Each row has a name. After each piece below comes the name of the row it's from, unless a question asks for something else. Each question is about the rows just above it. Places in a row count from 1.

Columns, left to right: D L A R V F C P
N: -48 16 1 -7 -20 42 -12 -22
B: -43 22 -45 -43 14 38 14 50
Q: 37 35 86 5 45 41 87 -6
J: 75 -63 -64 17 15 15 -6 -58
T: 66 -3 -69 -15 44 -35 -6 9
Which entry of Q is missing from 35 5 41 87 37 45 -6? => 86
87 is at row and place => Q, 7
Which entry of J is missing from 15 -6 -64 -58 15 75 17? => -63
Shuffled J with one entry gone: 75 -58 15 -63 15 17 -64, missing => -6
42 is at row and place => N, 6
Which entry of T is missing from -69 -6 -35 -15 66 44 -3? => 9

Columns, left to right: E H X K
U: 8 40 -30 20
Y: -10 8 4 -13
G: -7 5 -15 -11
W: 3 0 19 -16
S: 3 -71 11 -72
Z: 3 16 2 18
M: -15 -37 6 13
19 is at row and place => W, 3
Where in the named rows is 20? => U, 4
Which entry of S is missing from 3 11 -71? => -72
Where in the named rows is 5? => G, 2

Columns, left to right: bes buzer fogip Momut
muko: -18 -60 84 94
fima: 29 30 85 13
Vade: -77 57 -12 59
Shuffled muko with one entry gone: -18 94 84, missing => -60
Row and place of 84 in the named rows: => muko, 3
Which column holds 29 -77 top down? => bes
Is -60 84 94 printed in one of the named rows, side by side and in this order? => yes
Which column holds 13 59 top down? => Momut
Which entry of fima is missing from 85 29 13? => 30

Columns, left to right: rez gepo vumo lik deze Rab duvu romi Zib resi
Zugu: -5 -46 -28 53 -2 65 -3 -14 16 -26
tafez: -5 -50 -55 26 3 -26 17 32 30 -30
rasiz: 21 -35 -13 0 53 -35 -39 -51 -16 -15
pog: -10 55 31 -8 49 -19 -2 42 -11 -29
Vofik: -5 -46 -28 53 -2 65 -3 -14 28 8
Rese: 4 -30 -39 -12 -29 -71 -30 18 4 -16
zaveg: -12 -39 -38 54 21 40 0 24 36 -20
Tul: 6 -31 -23 -10 -67 -37 36 -12 0 21
mamev: 34 58 33 -23 34 -39 3 35 -19 -22
-15 is at row and place => rasiz, 10
Row and place of 33 in the named rows: => mamev, 3
-29 8 -16 is in which column, read top down? => resi
Which column holds -8 53 -12 54 top down? => lik
-31 is at row and place => Tul, 2

Columns, left to right: Megiz Sogu tato nud
Gigo: -13 -5 -82 -29
nus: -71 -43 62 69
nofar: -13 0 -82 -29
kulom: -17 23 2 -47
rebe: -16 83 84 -15
Zav: -10 -37 -18 41
sizug: -24 -31 -30 -10
Which entry of rebe is missing from 83 -15 84? => -16
Which column holds this, read top down? -5 -43 => Sogu
Does one of the named rows hold 85 -15 side by side, in this order? => no

Columns, left to right: Rezog bere levok tir Zom suz zud
Gar: -92 78 93 56 -59 63 -65
lemu: -33 -11 -7 75 39 -34 -67
Mik: -53 67 91 -59 26 72 -11
zas: -50 -8 18 94 -45 74 25
pap: -20 -70 -59 -94 -60 76 -26
mar: -1 61 63 92 -40 52 62
Geta: -14 57 0 -3 53 -11 66
Pif: -21 34 -32 67 -16 62 -45
zivik: 30 28 13 87 -72 -7 26
mavud: 67 -15 37 -91 61 49 -21
Shuffled mar with one entry gone: -1 52 62 61 -40 92, missing => 63
Where in the named rows is -70? => pap, 2
Where in the named rows is 53? => Geta, 5
Does one of the named rows hold 39 -34 side by side, in this order? => yes
Does one of the named rows hold 34 -32 67 side by side, in this order? => yes

Columns, left to right: saza guz Kag dadud zimi kofav Dorav kori kupu
laro: -4 9 -3 3 3 -2 2 -3 -3
tosep: 0 1 -1 0 -2 -1 1 0 1
nop: 60 13 94 -6 31 -12 -35 2 32
tes: -4 9 -3 3 3 -2 2 -9 -3
kiz: -13 -6 28 33 8 47 -64 4 17
Tolo: -7 2 -4 2 9 1 0 -1 -3
vus: 0 0 2 0 -2 0 -1 0 2
pizot: 1 -1 -3 -1 -1 1 2 0 0
8 is at row and place => kiz, 5
nop without one entry, shuffled: 2 94 -12 -6 31 -35 13 60. Gone: => 32
Is -2 0 -1 0 2 printed in one of the named rows, side by side and in this order? => yes
Does one of the named rows hold -3 9 side by side, in this order? => no
60 -4 -13 -7 0 1 is in which column, read top down? => saza
Does one of the named rows hold -4 9 -3 3 side by side, in this order? => yes

Columns, left to right: feda Biven Pakor vin Pigu
Ligi: 3 -75 -47 -6 -8
Zol: 29 32 -23 14 -10
nep: -8 -1 -2 10 -54
sepek: 40 70 -44 -2 -10
Bib: -45 -12 54 -1 19
Shuffled Zol with one entry gone: 32 -23 29 14, missing => -10
Is -2 -44 printed in one of the named rows, side by side and in this order? => no

Columns, left to right: Zumo Susav Gupof Vad nito Guko Bika bivil guke
vove: 12 2 3 26 63 -35 62 -16 5
Vaken: -4 7 50 13 -59 12 4 89 6
dozi: -14 2 3 26 63 -35 -46 -16 5
Which entry of dozi is missing from 5 -35 26 -16 2 -14 3 -46? => 63
Is 7 50 14 -59 printed in one of the named rows, side by side and in this order? => no
63 -59 is in which column, read top down? => nito
Which entry of dozi is missing from -16 2 -35 3 -14 63 5 26? => -46
Where in the named rows is 13? => Vaken, 4

Columns, left to right: mul lidav sus zipo Fub ditub deku Lir ruzi
viko: 32 12 -26 33 10 -11 3 -49 -12
vobet: 56 -15 -6 8 12 -3 4 49 43
pim: -78 9 -13 -11 -7 15 -10 -79 9
kage: 48 9 -24 26 2 -8 5 -29 1
pim without one entry, shuffled: 9 -11 15 -79 9 -13 -7 -10. Gone: => -78
-15 9 is in which column, read top down? => lidav
viko without one entry, shuffled: -12 3 12 32 -26 10 -11 33. Gone: => -49
Where in the named rows is 10? => viko, 5
Does one of the named rows hold -24 26 side by side, in this order? => yes
Is -24 25 printed in one of the named rows, side by side and in this order? => no

Columns, left to right: zurib nakem seru Filuk rogir nozel tisak Zeto rop
vik: 5 0 -33 -31 13 9 30 3 20
gad: 5 0 4 -31 13 0 -70 -34 -5
mog: 5 0 -33 -31 13 0 30 -1 -32
Which entry of mog is missing from 5 30 -33 -32 13 -1 0 0? => -31
mog without one entry, shuffled: 0 -33 -31 0 30 5 -32 13. Gone: => -1
Where do 5 0 -33 -31 13 0 30 -1 -32 appear? => mog
Is -33 -31 13 9 30 printed in one of the named rows, side by side and in this order? => yes
mog without one entry, shuffled: 5 0 -1 -32 -31 0 -33 13. Gone: => 30
Where in the named rows is -1? => mog, 8

Columns, left to right: Lozu Falus vob luvek febok
dida: -78 -57 -7 46 62
lubo: 60 58 51 -49 22
pigik: 0 0 -15 -18 -4
tano: 41 38 -45 -53 -27
Which entry of lubo is missing from 60 -49 22 51? => 58
62 22 is in which column, read top down? => febok

Columns, left to right: Fuba sise Zapa Poto dadek sef Vafi puze Gifem
liruk: 10 22 39 6 56 27 31 56 44
tok: -87 30 -10 -12 -7 25 -31 17 1
gof: 32 22 -2 -19 16 16 -23 31 -12
Tolam: 41 32 43 3 59 26 32 56 42
Fab: -5 41 19 -14 42 -10 24 57 33
kov: -78 18 0 -21 12 16 -24 31 -12
sigo: -80 27 -18 -9 -4 26 -30 18 4
topez: -83 20 -4 -19 15 14 -25 33 -8
Lezo: -86 24 -13 -11 -7 24 -25 17 7
teb: -89 36 -17 -11 -6 26 -32 16 1
rolog: -3 45 23 -8 -12 -10 24 58 35
Resem: 9 24 39 9 52 23 30 56 44
Row and place of -13 in the named rows: => Lezo, 3
Which column holds 31 -31 -23 32 top down? => Vafi
15 -7 -6 -12 is in which column, read top down? => dadek
Where in the named rows is -21? => kov, 4
Where in the named rows is -5? => Fab, 1
Among the named rows, does one hold -87 30 -10 -12 next to each other, in this order? => yes

Columns, left to right: lef Naze Ridif vib
tufub: 1 5 3 -15
Naf: 19 8 69 68
daf: 1 -11 -10 -12
daf without one entry, shuffled: -11 1 -10. Gone: => -12
Which column holds this, read top down? 8 -11 => Naze
8 is at row and place => Naf, 2
Shuffled Naf with one entry gone: 8 19 69, missing => 68
Is 19 7 printed in one of the named rows, side by side and in this order? => no
daf without one entry, shuffled: -12 -10 1. Gone: => -11
Where in the named rows is 5? => tufub, 2

Columns, left to right: Gepan kuvi numo veme Zutof memat Vusa sigu Tudis
tema: -4 -1 19 -43 -11 23 12 -12 53
Buliv: 6 26 85 -3 -8 -8 33 26 -19
fimov: 3 9 35 -51 -17 -18 2 -30 -27
lufa: 0 7 -17 -17 48 -31 -14 49 -15
Which column holds this, read top down? -8 -18 -31 => memat
Shuffled fimov with one entry gone: 2 -17 3 -27 -18 -30 35 9, missing => -51
Which column holds 26 9 7 top down? => kuvi
Which column holds this, read top down? -1 26 => kuvi
-8 -17 48 is in which column, read top down? => Zutof
Which column holds this, read top down? 12 33 => Vusa
-12 26 -30 is in which column, read top down? => sigu

Columns, left to right: kul Dugi dab mes Sazi kif
kova: 23 75 14 20 -39 -4
Petol: 30 20 45 28 -30 25
Tifi: 9 26 -63 -2 -32 -49
gid: 23 1 -47 19 -38 -31
varos: 15 22 -4 17 -35 -18
Nubab: -27 2 -36 -29 13 -22
sipu: 30 15 28 18 -6 17
kiko: 9 26 -63 27 -47 -10
bagit: 9 26 -63 -2 -31 -49
bupo: 26 31 13 25 -29 -26
nakib: 24 61 46 29 -37 -2
Shuffled kiko with one entry gone: 9 27 -63 -47 -10, missing => 26
Is 15 28 printed in one of the named rows, side by side and in this order? => yes
Does one of the named rows hold 75 14 20 -39 -4 side by side, in this order? => yes

Columns, left to right: zole Likos Pag Sok lasi rukem
kek: -13 21 7 28 -4 9
vul: -70 80 -88 80 78 97
res: 54 -20 -15 -67 5 -61
Pumun: 0 -9 -4 -6 15 -4
-88 -15 is in which column, read top down? => Pag
kek without one entry, shuffled: 21 -4 -13 28 7. Gone: => 9
Shuffled Pumun with one entry gone: -4 -4 -9 15 0, missing => -6
Which entry of Pumun is missing from -9 -4 15 -6 -4? => 0
vul without one entry, shuffled: -70 -88 80 80 78. Gone: => 97
80 -67 is in which column, read top down? => Sok
Where in the named rows is -61? => res, 6

Columns, left to right: zop doku rira zesin bafev Kezum zer Tola Zuriv
Pup: 21 -10 12 6 30 6 11 4 -9
bito: 9 29 25 23 0 30 20 7 73
rino: 15 38 41 -19 -36 37 -27 28 -78
ratir: -4 -86 -6 -54 1 -37 -28 -9 -5
mel: 16 19 93 26 -7 -4 15 36 7
Row and place of 20 in the named rows: => bito, 7
bito without one entry, shuffled: 0 23 73 7 30 20 25 9. Gone: => 29
Shuffled mel with one entry gone: -4 16 26 -7 93 19 15 7, missing => 36

Columns, left to right: Mep Fer leli Nidu Resif
nuz: 79 14 15 -45 -42
mumun: 79 -43 46 -90 -33
Navik: 79 -64 46 -45 -42
Does one of the named rows hold 79 -43 46 -90 -34 side by side, in this order? => no
Which column holds -90 -45 top down? => Nidu
Among the named rows, does one hold 79 -64 46 -45 -42 next to each other, in this order? => yes
nuz without one entry, shuffled: -42 79 -45 14. Gone: => 15
Row and place of -90 in the named rows: => mumun, 4
mumun without one entry, shuffled: 46 -33 79 -90. Gone: => -43

Columns, left to right: vema tugog Niz gike
Kaz: -26 19 2 6
Lazo: -51 27 8 2
Kobed: -14 -55 3 0
Loden: 43 4 45 7
zalav: -37 -40 2 -4
zuro: -51 27 -17 2
lar: -6 58 13 -7
lizok: 27 -9 -2 4
leden: -25 44 -8 5
Nuzem: -17 -40 -1 -3
Row and place of 44 in the named rows: => leden, 2
Which column holds 6 2 0 top down? => gike
Does one of the named rows hold -8 44 -25 side by side, in this order? => no
Which entry of lar is missing from 13 -6 58? => -7
Among the named rows, does one hold -26 19 next to each other, in this order? => yes

Columns, left to right: ziges vegi Pazet petuf dede
fozol: 0 -5 82 -21 0
lal: -36 2 86 -35 -37
mas: 59 18 0 -62 17
lal without one entry, shuffled: 86 -36 2 -37. Gone: => -35
Row and place of 86 in the named rows: => lal, 3
Among the named rows, does one hold 82 -21 0 next to each other, in this order? => yes
Which entry of lal is missing from 2 -37 86 -36? => -35
-36 is at row and place => lal, 1
Is 18 0 -63 17 printed in one of the named rows, side by side and in this order? => no

Columns, left to right: nepo meze Vapod gir guvin Meku Foril sozo kosat
mimet: 54 -9 -2 58 -10 -2 -5 -60 -36
datif: -28 28 -3 -54 -25 33 -29 34 14
rofor: 48 3 -27 -6 12 52 -14 -39 40
fel: 11 24 -19 -17 10 8 -16 -12 18
solit: -34 63 64 30 -58 -76 -28 20 27
kedo: -47 45 55 -24 -61 -37 -50 28 -37
Which column holds this, read top down? 58 -54 => gir
Among the named rows, does one hold 30 -58 -76 next to each other, in this order? => yes

Columns, left to right: nitu segim tono roki Vepug riz rad
fele: 67 12 91 1 -5 9 -4
leb: -52 5 25 54 -46 56 -77
lok: -3 -51 -19 -94 -49 18 -90
ved: 24 -73 26 -51 -52 -54 44
vit: 38 40 29 -37 -78 74 58
Tovol: -17 1 -72 -16 66 45 92
bisag: 38 98 -29 -14 -46 -51 44
lud: -56 46 56 63 -4 -94 55
tutut: -17 -31 -72 -16 66 45 92
mimob: -44 -8 57 -64 62 -8 33
vak: -65 32 -76 39 44 -42 -21
rozi: 36 -3 -41 -53 57 19 -78
-54 is at row and place => ved, 6
Does one of the named rows hold 38 98 -29 -14 -46 side by side, in this order? => yes
fele without one entry, shuffled: 1 -5 91 67 9 12. Gone: => -4
Which column holds this, read top down? -77 -90 44 58 92 44 55 92 33 -21 -78 => rad

Columns, left to right: rase fepe Batu givir sadol ruba
pevi: -24 13 -17 56 -91 79
dodod: -24 13 -17 -78 12 79
Povu: -24 13 -17 -78 14 79
Zevo: -24 13 -17 -78 34 79
Which row holds -24 13 -17 -78 34 79? => Zevo
Which column holds -78 -78 -78 top down? => givir
Does one of the named rows hold 13 -17 -78 side by side, in this order? => yes
which: -24 13 -17 -78 12 79 => dodod
which: -24 13 -17 56 -91 79 => pevi

Columns, left to right: vore zami zek luv pode pegup duze gigel nofug Rageg
milav: 8 9 -4 -9 22 -16 -1 11 9 9
ruvum: 29 37 -38 -3 89 22 21 34 75 3
Zad: -34 -3 33 14 -58 41 -48 30 -47 -16
zugez: 27 7 6 36 56 -8 40 -36 25 28
dimov: 27 7 6 36 56 -8 40 -36 25 19
dopu: 12 40 -12 -46 31 -3 -34 61 30 -2
veb: 42 13 -21 14 22 -18 46 32 28 30
zis: -16 -31 21 43 -77 1 -5 -17 -48 -4
tuli: 8 5 -8 5 20 -1 8 -13 19 9
27 7 6 36 56 -8 40 -36 25 19 is in which row? => dimov
Row and place of 42 in the named rows: => veb, 1
Among the named rows, does one hold 1 -4 next to each other, in this order? => no
Which column holds -46 14 top down? => luv

